These are the activations of a small network on made-up records, seen along a few directions, one row for each record.
Each row is followed by the record's values for the fields F, G, N, D.
A field that a record lacks is left out.
Other fields move the rows too, some of them a lot.
(in the rows, 500 means zero)
Random noise pushes rows far along 2 fixed directions. That doesn't count. These rows show it; they differ only by the noise:
594,567,436,544,478,498,403,570,509,397,492,508,587,633,507,457,477,386,534,610,557,556,415
594,583,496,556,412,444,412,576,479,449,468,380,591,631,535,436,523,345,485,553,628,518,341
605,622,537,592,336,411,401,604,470,476,431,249,635,639,555,397,604,257,455,541,721,490,232
578,529,470,503,493,461,436,534,474,438,514,510,518,616,521,486,420,466,503,534,522,538,473

583,720,483,437,406,590,472,588,361,410,489,684,405,583,482,599,663,405,572,456,557,419,500	{F: f2, G: g1, N: n2, D: d2}
613,612,447,545,434,477,400,595,502,407,466,473,569,662,502,433,529,340,514,574,583,533,366	{F: f1, N: n2, D: d3}
423,577,445,576,459,501,512,587,681,572,406,370,528,450,398,329,697,394,467,503,463,451,392	{F: f1, N: n1, D: d2}
469,411,541,479,537,538,528,385,394,512,558,471,523,389,566,619,430,597,539,518,529,527,559	{F: f2, G: g3, N: n2, D: d1}
544,569,589,386,442,516,536,455,234,504,561,592,356,500,581,709,502,581,524,346,557,423,580	{F: f2, G: g1, N: n2, D: d3}
530,314,519,520,563,343,494,442,626,509,494,371,522,590,531,359,285,541,381,492,452,612,508	{F: f1, N: n2, D: d1}
588,493,567,595,395,419,429,518,466,480,466,234,688,581,599,440,500,331,473,576,727,545,278	{F: f1, N: n1, D: d1}
577,595,567,471,388,450,481,508,338,488,499,415,450,566,578,555,548,436,481,404,623,454,418	{F: f2, G: g3, N: n2, D: d3}
380,548,560,429,465,449,647,569,535,677,457,595,296,434,417,504,641,619,412,245,379,332,581	{F: f2, D: d2}
488,512,534,453,490,497,521,442,405,523,519,477,421,454,530,565,498,556,495,420,496,470,539	{F: f2, G: g3, N: n2, D: d3}
522,559,392,574,515,551,426,572,611,422,470,519,610,551,443,412,550,386,551,657,495,552,424	{F: f1, N: n2, D: d3}
420,603,457,501,481,555,565,629,615,557,432,675,440,477,375,466,705,489,506,443,415,403,519	{F: f2, D: d2}
457,409,565,476,522,511,545,383,396,541,552,435,500,382,573,607,442,603,519,469,531,503,554	{F: f2, G: g3, N: n2, D: d1}
548,501,667,413,378,247,549,478,332,646,503,268,304,593,599,496,396,577,311,180,554,396,469	{F: f1, N: n2, D: d3}
562,477,344,455,616,406,464,552,722,418,470,696,336,703,387,307,335,557,427,443,224,588,633	{F: f1, N: n2, D: d2}
394,388,584,478,500,258,618,471,775,731,371,231,281,505,387,161,509,543,198,227,283,426,485	{F: f2, N: n2, D: d2}
535,392,611,415,557,562,533,327,294,470,603,640,450,458,605,717,322,659,537,471,521,526,641	{F: f2, G: g1, N: n1, D: d1}
352,387,520,374,607,400,648,424,560,691,532,544,212,383,427,480,380,803,384,231,213,420,747	{F: f1, N: n1, D: d2}
590,543,536,534,408,387,436,540,471,492,465,324,536,624,553,423,477,391,437,477,615,503,359	{F: f1, N: n1, D: d3}
603,689,504,510,341,386,428,654,453,487,431,392,454,670,505,412,616,318,434,404,612,431,330	{F: f1, N: n2, D: d2}
336,296,662,522,495,376,626,359,490,742,511,143,518,267,572,486,445,658,378,373,534,442,496	{F: f1, N: n2, D: d1}
543,489,489,450,492,277,516,549,648,556,430,443,294,684,443,278,409,522,305,272,334,496,515	{F: f1, N: n2, D: d2}
552,506,509,368,544,506,515,438,315,452,593,698,323,543,546,667,353,659,528,395,427,493,679	{F: f2, G: g3, N: n2, D: d3}
546,461,463,440,579,491,470,483,441,436,575,656,451,577,518,570,313,602,529,518,428,551,617	{F: f1, N: n1, D: d3}
556,612,507,414,428,376,500,591,438,530,485,531,298,627,487,479,494,511,416,295,458,420,514	{F: f1, N: n2, D: d2}
470,468,456,469,564,489,517,500,543,517,524,582,432,498,464,490,425,596,500,469,387,503,598	{F: f1, N: n1, D: d3}
548,717,466,612,318,443,412,692,620,506,354,275,586,616,439,277,779,181,445,520,635,442,206	{F: f1, N: n1, D: d2}
617,591,442,581,439,510,366,598,510,372,468,463,665,653,517,437,529,292,547,670,639,567,330	{F: f1, N: n1, D: d3}
474,594,479,368,531,607,566,501,380,480,555,790,309,448,446,666,555,628,569,395,387,417,702	{F: f2, G: g1, N: n2, D: d2}
524,420,748,403,380,322,574,359,185,647,561,231,378,457,694,655,387,620,373,230,669,416,487	{F: f2, G: g3, N: n2, D: d1}
392,302,568,426,601,415,591,303,510,630,527,376,353,345,520,491,325,734,406,355,347,499,656	{F: f2, G: g2, N: n2, D: d3}
624,645,465,588,381,458,379,618,517,413,434,369,620,674,516,387,590,258,499,584,652,522,273	{F: f1, N: n2, D: d3}
555,626,514,429,415,384,499,597,440,532,478,511,323,636,486,472,522,483,420,311,473,414,488	{F: f1, N: n1, D: d2}
532,404,453,339,667,556,530,370,349,406,646,841,313,508,534,715,220,781,581,454,317,564,816	{F: f2, G: g3, N: n2, D: d3}
350,413,518,581,514,509,569,477,652,630,459,309,589,321,459,404,604,507,473,530,486,471,449	{F: f1, N: n1, D: d3}
380,377,383,609,639,649,494,465,688,466,517,529,717,332,439,466,505,520,618,774,437,603,535	{F: f1, N: n1, D: d1}
611,510,394,601,525,569,361,543,554,318,501,523,735,618,521,461,448,339,611,775,601,646,388	{F: f1, N: n1, D: d1}
517,629,334,547,536,670,461,653,547,368,517,814,597,537,420,572,619,439,698,654,475,524,524	{F: f1, D: d3}
557,523,551,433,462,381,494,519,392,527,528,485,384,610,545,523,395,549,432,360,503,463,522	{F: f1, N: n1, D: d3}
394,323,508,371,698,655,619,313,340,503,679,814,401,280,539,815,313,852,636,496,343,524,853	{F: f2, G: g1, N: n2, D: d1}

Here are new rows. What are their fields?
395,548,555,440,474,550,599,469,436,607,497,497,391,332,457,575,649,577,497,360,465,386,568	{F: f2, G: g1, N: n2, D: d2}
541,440,611,514,436,410,478,470,362,524,535,319,592,524,622,555,417,469,463,504,675,511,411	{F: f1, N: n1, D: d1}
566,420,356,548,652,638,403,492,550,293,578,732,698,559,505,562,328,493,670,812,480,683,568	{F: f1, N: n1, D: d1}
435,522,423,667,486,680,452,512,621,442,442,369,796,336,468,455,737,302,636,792,635,558,322	{F: f2, G: g3, N: n2, D: d1}
600,526,574,577,393,528,424,468,345,425,504,319,701,523,630,573,545,331,556,626,775,547,310	{F: f2, G: g3, N: n2, D: d1}
549,433,642,522,405,347,484,456,380,567,507,211,568,537,632,500,413,462,408,441,685,498,367	{F: f1, N: n1, D: d1}
455,584,695,504,303,467,567,485,291,649,473,212,511,368,596,603,733,423,448,350,743,348,341	{F: f2, G: g1, N: n2, D: d3}
565,511,569,444,450,384,482,507,380,522,525,453,420,606,562,523,395,524,432,387,540,474,493	{F: f1, N: n1, D: d3}
461,522,522,425,496,411,550,522,494,598,499,516,314,509,462,473,475,600,416,313,387,414,576	{F: f1, N: n1, D: d2}
383,373,413,621,608,620,497,457,688,495,496,449,722,330,453,440,521,499,594,743,471,589,492	{F: f1, N: n1, D: d1}
503,481,562,548,441,523,482,442,422,502,498,326,619,427,578,539,553,428,523,563,657,515,395	{F: f2, G: g3, N: n2, D: d1}
468,395,573,595,473,468,494,447,497,549,502,248,691,415,581,484,480,454,493,594,652,532,381	{F: f1, N: n1, D: d1}
527,309,613,433,553,380,533,352,342,545,599,421,465,499,633,612,201,691,447,416,522,549,600	{F: f1, N: n1, D: d1}
546,386,493,634,482,408,430,531,685,458,429,269,723,582,527,302,469,326,438,658,621,628,316	{F: f1, N: n2, D: d1}
531,282,575,496,542,271,517,405,579,562,497,288,473,584,565,362,237,588,326,403,463,590,502	{F: f1, N: n2, D: d1}
383,506,556,513,469,583,574,448,454,588,490,400,538,283,501,576,672,520,538,479,556,429,490	{F: f2, G: g1, N: n2, D: d3}
423,294,546,404,654,548,589,296,375,531,639,622,422,331,570,705,268,796,553,467,392,538,756	{F: f2, G: g3, N: n2, D: d1}
421,238,455,448,737,557,548,334,524,481,632,685,502,378,517,615,181,793,570,593,317,617,781	{F: f1, N: n1, D: d1}
601,708,393,448,483,660,441,585,406,320,517,812,451,598,455,616,617,418,654,557,497,494,546	{F: f2, G: g1, N: n2, D: d2}
471,556,462,464,533,664,522,482,427,446,539,690,488,406,477,649,595,536,627,547,483,484,598	{F: f2, G: g1, N: n2, D: d3}
